A small network was shown many inputs. Here are its activations along a few directions, one row for each input.
In each table, some parts of the input vary, and every possible input appears once, in random order.
A made-up example of a description, with smaller parts first: one of 6 places along a line, together with either a single point or one of 9 places along a line or (one of 3 separate values, together with one of 5 places around a ring).
Shared parts are said once, and a part with two or three values counts as separate values.

Other details of the inputs vary at random and push rows far along two fixed directions, the same in every table; ignore that.

A family of inputs:
row 1: [ -20    1   44  -48  -52  -65  -12  -31 -101   -2   14]
row 2: [  9 -25   9 -47 -50 -32 -12  12 -68 -19  41]
row 3: [ 71 -43 -45 -39 -15  12 -34 -19  38   4  20]
row 4: [ 93 -53 -49 -66 -18  28 -51  -7  51  13  14]
row 5: [  1  -9  53 -50 -55 -21  15  16 -82  10  30]
row 6: [-71  54   6  56  18 -18   7  20 -41  -3 -18]
row 7: [-20  -4 -27  70  61  27   4 -16  86 -13 -41]
row 8: [ 89 -40 -36 -66 -10  29 -50 -20  42   7   8]
row 9: [ 62 -33 -36 -64 -21  42  34  31  64 -19  38]
row 10: [ 69 -78 -17 -71 -10  39 -32   0  56 -16   0]
row 11: [  2   1 -31  70  70  77  13   6  96  10 -35]
row 12: [-26  54 -20  65  61  15 -11 -30  59  16 -57]
row 13: [ 11   2  57 -45 -53 -31  14  21 -83   5  39]
row 14: [-28  33 -17  56  58  20  -6 -24  78  15 -60]
row 15: [ 41 -63 -12 -52 -13  16 -20 -18  46 -11   3]
row 16: [  0   0  22 -44 -47 -53 -18 -23 -92   3  25]
row 17: [-80  76   9  31   6  -9  68  51 -28  -2  -9]
row 18: [-62  78  34  77  30 -18  29  27 -41  15  -2]
row 19: [  5   2 -54  79  77  53  -5  -8 116 -21 -32]
row 20: [-103   49   32  103   33  -17   52    1  -52    7  -22]
row 21: [ 58 -71 -13 -79 -15  30 -32  -7  55  -2  -8]
row 22: [-11 -20  31 -59 -43 -24 -12  22 -81 -19  18]
row 23: [-122   76   40   87   27  -61   25  -29  -52    9  -49]
row 24: [-79  57   6  47   6 -37   9  19 -61  12 -24]
row 25: [  3 -19  50 -38 -57 -31  22   0 -80   2  41]
row 26: [ -5 -15   7 -45 -58 -47 -10  10 -88  -4  33]
row 27: [ 32  26 -43  99  84  55  13   2 123   6  -3]
row 28: [ 79 -38   0 -27 -15  21   2  -4  40  -4  39]
Each input here is: one of 2 separate values, together with either a single point or one of 4 places along a line or one of 9 places around a ring.
Q: Changing only the choice among 2 separate values turns row 25 into row 5. The same change can be made to row 20. Which row results?
A: row 11
Q: Change only the place on the ring of 9 in row 10. List by row number the other rows that result.
A: row 4, row 6, row 8, row 12, row 14, row 21, row 22, row 24
Q: Change only the choice among 2 separate values in row 3. List by row number the other rows that result.
A: row 4

A family of inputs:
row 29: [-12   4  -6  62  48  20  13   8  56 -10 -23]
row 30: [ 63 -30 -32 -38  -3  13 -37 -19  36 -12  14]
row 31: [ 61 -45  -6 -17   4  31  -9  -4  34  -5  34]
row 32: [-23  25 -28  35  38  28  26  10  52   1 -28]
row 33: [ 71 -18 -22 -43 -18  27 -11  20  35   0  23]
row 34: [-66  28  28  18  -2 -16  40   7 -39  -6 -20]
row 35: [ 7 17 -3 57 29 21 15 -4 25 18  0]
row 36: [ 52 -31 -35 -41  -6  21 -52  -8  30  -7  -1]
row 37: [ -9  13 -42  58  32  -2   5 -26  54   0 -13]
row 38: [-60  56  13  14  -2 -25  25  28 -41  10  -1]
row 39: [-67  14   9  26   3 -28 -14  -1 -55  11 -28]
row 40: [ -6 -44  41 -69 -54 -17   6  16 -58 -24  24]
row 41: [ 25  -9  36 -62 -63 -29   2  14 -91   9  51]
row 42: [-35  21  47   1  -6 -42  -9 -39 -38  17 -31]
Q: Describe the family of inputs behind these rows.
A: either a single point or one of 4 places along a line or one of 9 places around a ring
Q: Which other rows belong to the same alternative as row 37? List them by row number.
A: row 30, row 36, row 39

A family of inputs:
row 43: [ 44 -21 -54  -6  35  -4 -95 -69  73  18 -55]
row 44: [ 55 -52  31 -37 -12  17  -8 -15  10  -1  17]
row 45: [ 34 -19 -71 -21  32   6 -92 -65  76   7 -63]
row 46: [ 59 -28  -9 -39 -10 -30 -95 -77  -4  24  -8]
row 47: [ 66 -35 -24 -33 -20  27 -17  19   6   1  53]
row 48: [ 31 -22 -11 -77 -26  26   1  20  24   3  -3]
row 49: [-95  68  34  80  47   1  32   8  -6  15 -50]
row 50: [-77  28  -4  86  38  -8  27  -8   3 -12 -24]
row 51: [-33   8  65 -32 -28 -22  17  13 -78  10   5]
row 52: [-10  11  23 -11 -36 -37  -1  40 -85   0  34]
row 53: [-68  26  13  89  43 -14  30 -15  25  -8 -32]
row 54: [-48  22  36 -49 -41 -25  28  24 -75   9  -4]
row 55: [ -8  26  66 -30 -43 -34  34   3 -94  33  35]
row 56: [ 54 -60  -1 -24 -18   2   0 -19   6 -18  41]
row 57: [ 35 -16 -34  56  32  42  -5  -4  51   1  11]
row 58: [ 49 -31  -9 -42 -17 -38 -86 -76 -10  25 -16]
row 59: [ 20 -64  -6 -61 -21   3  -7  -4  23 -28   5]
row 60: [ -4 -30 -50  15  34  31   6  -3  74 -27 -27]
row 61: [-42   2  48 -47 -35 -17  12  22 -71   0 -10]
row 62: [ 67 -12 -29 -44 -27  18  -4  19   6  -6  46]
row 63: [ 33 -66   4 -47 -21   3  -4 -11  25 -23  16]
row 64: [  9  -4 -15  16  44  58   0   6  88   5 -38]
row 65: [-62  36  -8  93  36   0  19   5 -18  -4 -15]
row 66: [ 28 -11 -38  57  29  44  -4   2  60  -4   3]
row 67: [-54 -12  48 -36 -27 -30   9  12 -67 -11 -11]
row 68: [ 23  -5 -56  16  29  49 -13  26  64  -5   3]
row 69: [-24   9  70 -26 -28 -23  19   9 -82  11   6]
row 70: [ 56 -21   9 -56 -21  28   9   7  17  24  22]
row 71: [-22 -16  13 -15 -37 -21   1  21 -76 -11  23]
row 72: [ 36  20 -10  29  36  48  21  -2  85  36  -7]
row 73: [-13 -31  22 -17 -33 -33  14  -6 -56 -21  27]
row 74: [ 51  24 -39  31  24  31   5   6  53   4  31]
row 75: [  -6   32   29  -21  -49  -49   18   24 -106    3   53]
row 76: [-90  90  29  89  35  -7  50  12 -12  29 -42]
row 77: [ 78   1 -13 -28 -18  11  -5   6  -3  -1  65]
row 78: [  7   1 -54   1  32  33 -10  32  48 -18  -6]
row 79: [ 29  28 -42  18  25  38  15  15  93   7 -10]
row 80: [-89  49  34 100  52  -9  30  -6   7   7 -48]
row 81: [ 38 -32 -32 -50 -20  15 -20  38   1 -15  20]
row 82: [-59  28   2  94  42 -15  32 -14   7  -7 -15]
row 83: [ 38 -12   7  46  47  41  -2 -23  83   4 -12]
row 84: [-37 -13   5 -22 -35 -22   0  29 -74 -18   8]
row 85: [ -2 -21  36   2 -34 -38  14 -20 -71 -13  40]
row 86: [  0  16  31   0 -35 -37   3  28 -97   0  54]
row 87: [ 72  -4  -3 -43 -31  10  10   7  18  14  45]
row 88: [ 78   3   4 -38 -29   8  10   1  12  11  51]
row 89: [ 44   6  10  49  41  55   9 -11  76  15 -26]
row 90: [ 80 -25 -11 -10 -12  12 -22  20  -4   3  54]
row 91: [-18  41  43 -29 -52 -57  38  20 -90  14  37]
row 92: [ 23 -53 -34 -52 -22  20 -16  23   1 -19  11]
row 93: [ 37 -19 -63 -13  34   2 -98 -72  75  16 -53]
row 94: [-43 -28  26 -41 -31 -37  10   4 -49 -31  -3]
row 95: [-34  44  44 -29 -52 -53  33  25 -92  10  28]
row 96: [-17  20 -26  28  35 -30 -76 -74  16  28 -55]
row 97: [ 15 -54   3 -64 -16  19 -15   4  17 -19  -9]
row 98: [-34 -28  35 -31 -33 -39  14  -1 -50 -24   5]
row 99: [ 15 -20 -15  34  53  47   0 -10  98  -2 -38]
row 100: [ 40 -25  -3 -73 -23  28   6  16  21  12  10]
row 101: [ 21 -65 -20 -54 -23  12  -6  -4  14 -30  19]
row 102: [ 23 -53  16 -54 -19  16 -14   3  15 -13   0]
row 103: [-42  -2  42 -55 -34 -12  11  22 -70  -4 -14]
row 104: [-38  25 -35  21  40 -34 -73 -64  11  23 -67]
row 105: [ 31   5   3  42  47  55   8 -11  80  14 -25]
row 106: [ 15  20 -52  -7  23  38  13  20  85  -4 -25]
row 107: [-17  10  16 -15 -37 -33  -3  43 -85  -6  28]
row 108: [ 36 -18 -35 -66 -31  12  -7  28  -2 -17  23]
row 109: [-75  43 -10  80  33  -6  18  17 -17 -10 -26]
row 110: [ 52 -36 -14 -49 -13 -35 -90 -71  -2  22 -19]
row 111: [  3  -7  30  12 -39 -30   3   8 -87   2  42]
row 112: [-46  37  27 -45 -48 -48  27  34 -80  -1  10]
row 113: [-60  77  -4  57  19 -23  27  25 -34   0   0]
row 114: [ 33  17 -57   8  25  39   5  20  67 -11   2]
row 115: [-63  44  28 112  45 -19  39 -26  12   0 -24]
row 116: [-85  89  -3  66  32 -14  48  20   0  10 -30]
row 117: [  4 -33 -43  26  30  38   2 -10  73 -19 -13]
row 118: [-69  42  22 113  48 -15  38 -24  18  -4 -32]
row 119: [ 42 -60  13 -37 -23   4   0 -17  18 -19  25]
row 120: [-74  51  35 104  53  -4  29 -14  12   6 -43]
row 121: [ 47 -12 -40 -60 -28  21 -10  26  10 -22  28]
row 122: [-91  82  24  67  38  -9  50  12  -9  30 -34]
Q: Describe the family of inputs behind these rows.
A: one of 8 places along a line, together with either a single point or one of 9 places around a ring
Q: Changing only the place on the line of 8 turns row 103 into row 49. The same change can be made to row 60. Which row results?
A: row 50
Q: List by row number the other rows that have the place on the line of 8 in common with row 87.
A: row 44, row 56, row 57, row 58, row 72, row 74, row 86, row 105, row 118
Q: Change only the place on the line of 8 in row 78. List by row number the other rows that result.
A: row 47, row 52, row 68, row 81, row 86, row 90, row 107
Q: List by row number the other rows that have the place on the line of 8 in common with row 85.
A: row 46, row 55, row 77, row 83, row 88, row 89, row 90, row 111, row 115
